Small tables with named rows and columns. After each table, cells are looked up by row and column.

Deko =
	Velo	Fiba	Dibap
Vit	-0.67	-0.60	-0.40
Vepe	0.01	-0.57	-0.70
Met	-0.16	-0.15	-0.16
Dimezi	0.38	-0.18	0.11
Lus	-0.18	-0.50	0.60
Zevef	-0.47	-0.17	-0.85
Gafas	-0.24	-0.69	-0.50
Zusek	-0.32	-0.58	-0.04
Sepif	-0.38	-0.25	-0.09
Mipir	-0.35	0.13	-0.32
Nipoku	-0.15	0.15	-0.62
Tivuzi	-0.70	-0.96	0.03
Mosiz	-0.42	-0.45	-0.37
Fodi	-0.50	-0.64	-0.52

Lus, Dibap => 0.60
Dimezi, Fiba => -0.18
Sepif, Dibap => -0.09
Mosiz, Dibap => -0.37
Tivuzi, Dibap => 0.03
Dimezi, Velo => 0.38
Fodi, Fiba => -0.64
Mipir, Fiba => 0.13
Sepif, Velo => -0.38
Vit, Dibap => -0.40
Sepif, Fiba => -0.25

Norunid:
,Kopof,Lim
Vugo,82.38,38.82
Vafe,4.35,12.56
Mab,56.28,25.49

What is the Lim of Vugo in Norunid?
38.82
What is the Lim of Vafe in Norunid?
12.56
What is the Lim of Mab in Norunid?
25.49
What is the Kopof of Vafe in Norunid?
4.35
What is the Kopof of Mab in Norunid?
56.28
What is the Kopof of Vugo in Norunid?
82.38

Totoma =
	Fizes	Dep	Lebubem	Kabofa	Muk	Liv	Futeb	Taz	Lisina	Zem
Ruza	-0.007	0.812	-0.229	0.303	0.090	0.370	0.411	-0.158	-0.800	0.401
Takog	-0.172	-0.661	0.114	-0.005	-0.906	-0.339	0.246	-0.293	0.190	-0.113
Repaf	-0.171	0.491	-0.347	0.181	-0.151	0.396	0.530	-0.023	-0.632	0.321
Pofenar	-0.680	-0.237	-0.029	-0.661	-0.100	0.086	0.150	0.156	-0.204	-0.057
Tudomiz	-0.515	-0.616	-0.299	-0.475	-0.343	0.009	0.080	0.157	0.039	-0.203
Fugemo	-0.230	0.477	-0.077	-0.086	0.045	0.171	0.180	-0.111	-0.489	0.266
Dop	-0.034	-0.237	0.529	-0.183	-0.445	-0.617	-0.322	-0.743	0.243	-0.008

Fugemo, Zem -> 0.266
Dop, Fizes -> -0.034
Ruza, Liv -> 0.370
Pofenar, Futeb -> 0.150
Ruza, Lebubem -> -0.229
Dop, Muk -> -0.445
Tudomiz, Zem -> -0.203
Dop, Liv -> -0.617
Fugemo, Futeb -> 0.180
Pofenar, Muk -> -0.100
Ruza, Futeb -> 0.411
Ruza, Zem -> 0.401
Repaf, Muk -> -0.151
Dop, Futeb -> -0.322
Fugemo, Lisina -> -0.489
Tudomiz, Futeb -> 0.080
Repaf, Kabofa -> 0.181

Kof =
|  | Sir | Visita | Gam | Todisud |
|---|---|---|---|---|
| Ked | 67 | 116 | 118 | 101 |
| Gaz | 188 | 190 | 152 | 206 |
| Bebe | 58 | 95 | 166 | 26 |

Gam of Bebe: 166
Visita of Gaz: 190
Visita of Bebe: 95
Gam of Ked: 118
Visita of Ked: 116
Todisud of Gaz: 206
Todisud of Bebe: 26
Sir of Gaz: 188
Todisud of Ked: 101
Sir of Ked: 67

Kaz:
columns: Fid, Lagaze, Gomutup, Tun, Lusot, Vepu, Silu
Zed: [120, 149, 127, 136, 121, 132, 155]
Fufumeb: [109, 151, 162, 154, 178, 125, 88]
Fofuru: [40, 212, 232, 225, 168, 175, 104]
Rigo: [126, 143, 142, 134, 137, 123, 163]
Medo: [63, 104, 168, 96, 156, 159, 149]
Pivur: [211, 161, 162, 104, 73, 186, 196]
Tam: [133, 137, 131, 158, 126, 135, 116]
Valuna: [151, 119, 150, 121, 131, 142, 116]
Rud: [160, 117, 138, 112, 154, 159, 150]
Vanav: [64, 123, 118, 137, 157, 127, 108]
Nodiva: [157, 139, 144, 142, 139, 158, 121]
Bef: [228, 99, 91, 136, 150, 26, 127]

What is the Silu of Nodiva in Kaz?
121
What is the Vepu of Vanav in Kaz?
127
What is the Lusot of Bef in Kaz?
150
What is the Tun of Fufumeb in Kaz?
154
What is the Tun of Nodiva in Kaz?
142
What is the Lagaze of Rud in Kaz?
117
What is the Fid of Bef in Kaz?
228
What is the Gomutup of Rigo in Kaz?
142
What is the Lusot of Rud in Kaz?
154
What is the Vepu of Bef in Kaz?
26
What is the Gomutup of Medo in Kaz?
168
What is the Vepu of Zed in Kaz?
132
What is the Fid of Fufumeb in Kaz?
109

Fis =
	Dup	Sos	Mev	Votag	Sel	Zak	Lenup
Sigid	85.4	39.8	44.0	17.0	66.4	68.7	53.9
Zetaka	21.4	68.4	71.4	85.6	39.8	54.5	70.6
Sib	92.0	47.9	23.5	57.6	58.7	64.5	77.8
Gigenef	62.8	63.3	51.7	71.3	53.2	59.9	66.2
Lukofov	24.1	86.0	88.3	78.1	44.4	62.7	54.0
Kimeza	52.7	65.2	57.9	72.7	55.9	49.4	50.6
Bug	43.4	36.7	53.6	43.0	63.6	38.3	35.2

What is the Sos of Lukofov in Fis?
86.0
What is the Zak of Zetaka in Fis?
54.5
What is the Zak of Gigenef in Fis?
59.9
What is the Zak of Kimeza in Fis?
49.4
What is the Mev of Gigenef in Fis?
51.7
What is the Lenup of Gigenef in Fis?
66.2
What is the Sos of Sigid in Fis?
39.8
What is the Sos of Sib in Fis?
47.9
What is the Sos of Bug in Fis?
36.7
What is the Lenup of Sigid in Fis?
53.9
What is the Lenup of Lukofov in Fis?
54.0
What is the Dup of Kimeza in Fis?
52.7
What is the Sel of Zetaka in Fis?
39.8
What is the Sos of Zetaka in Fis?
68.4
What is the Mev of Bug in Fis?
53.6
What is the Mev of Kimeza in Fis?
57.9
What is the Sel of Sigid in Fis?
66.4
What is the Votag of Sib in Fis?
57.6
What is the Sos of Gigenef in Fis?
63.3

Muri
|  | Lovor | Vere | Nadoz | Mul | Pezif |
|---|---|---|---|---|---|
| Muzef | 0.8 | 0.6 | 0.5 | 0.3 | 0.5 |
| Sul | 0.7 | 0.2 | 0.1 | 0.6 | 0.3 |
| Dal | 0.2 | 0.5 | 0.1 | 0.3 | 0.1 |

Nadoz of Dal = 0.1
Lovor of Dal = 0.2
Lovor of Muzef = 0.8
Vere of Muzef = 0.6
Vere of Sul = 0.2
Pezif of Sul = 0.3
Nadoz of Muzef = 0.5
Mul of Sul = 0.6
Pezif of Muzef = 0.5
Mul of Dal = 0.3
Nadoz of Sul = 0.1
Lovor of Sul = 0.7
Mul of Muzef = 0.3
Vere of Dal = 0.5

Numami
fields: Led, Movo
Dilok: [87.69, 77.05]
Tiposi: [74.57, 31.30]
Gug: [47.40, 37.28]
Digi: [94.08, 87.22]
Razek: [47.67, 14.60]
Dazab: [60.17, 56.72]
Nak: [63.94, 72.85]
Vas: [48.71, 61.64]
Gasu: [74.56, 97.76]
Betotav: [69.24, 57.76]

What is the Led of Betotav in Numami?
69.24
What is the Led of Digi in Numami?
94.08
What is the Movo of Dazab in Numami?
56.72
What is the Led of Vas in Numami?
48.71
What is the Led of Dilok in Numami?
87.69
What is the Led of Dazab in Numami?
60.17
What is the Led of Gasu in Numami?
74.56
What is the Movo of Nak in Numami?
72.85
What is the Movo of Gug in Numami?
37.28
What is the Movo of Gasu in Numami?
97.76
What is the Led of Nak in Numami?
63.94
What is the Led of Razek in Numami?
47.67
What is the Movo of Tiposi in Numami?
31.30
What is the Movo of Betotav in Numami?
57.76
What is the Led of Tiposi in Numami?
74.57
What is the Movo of Digi in Numami?
87.22
What is the Movo of Vas in Numami?
61.64
What is the Movo of Dilok in Numami?
77.05
What is the Movo of Razek in Numami?
14.60
What is the Led of Gug in Numami?
47.40

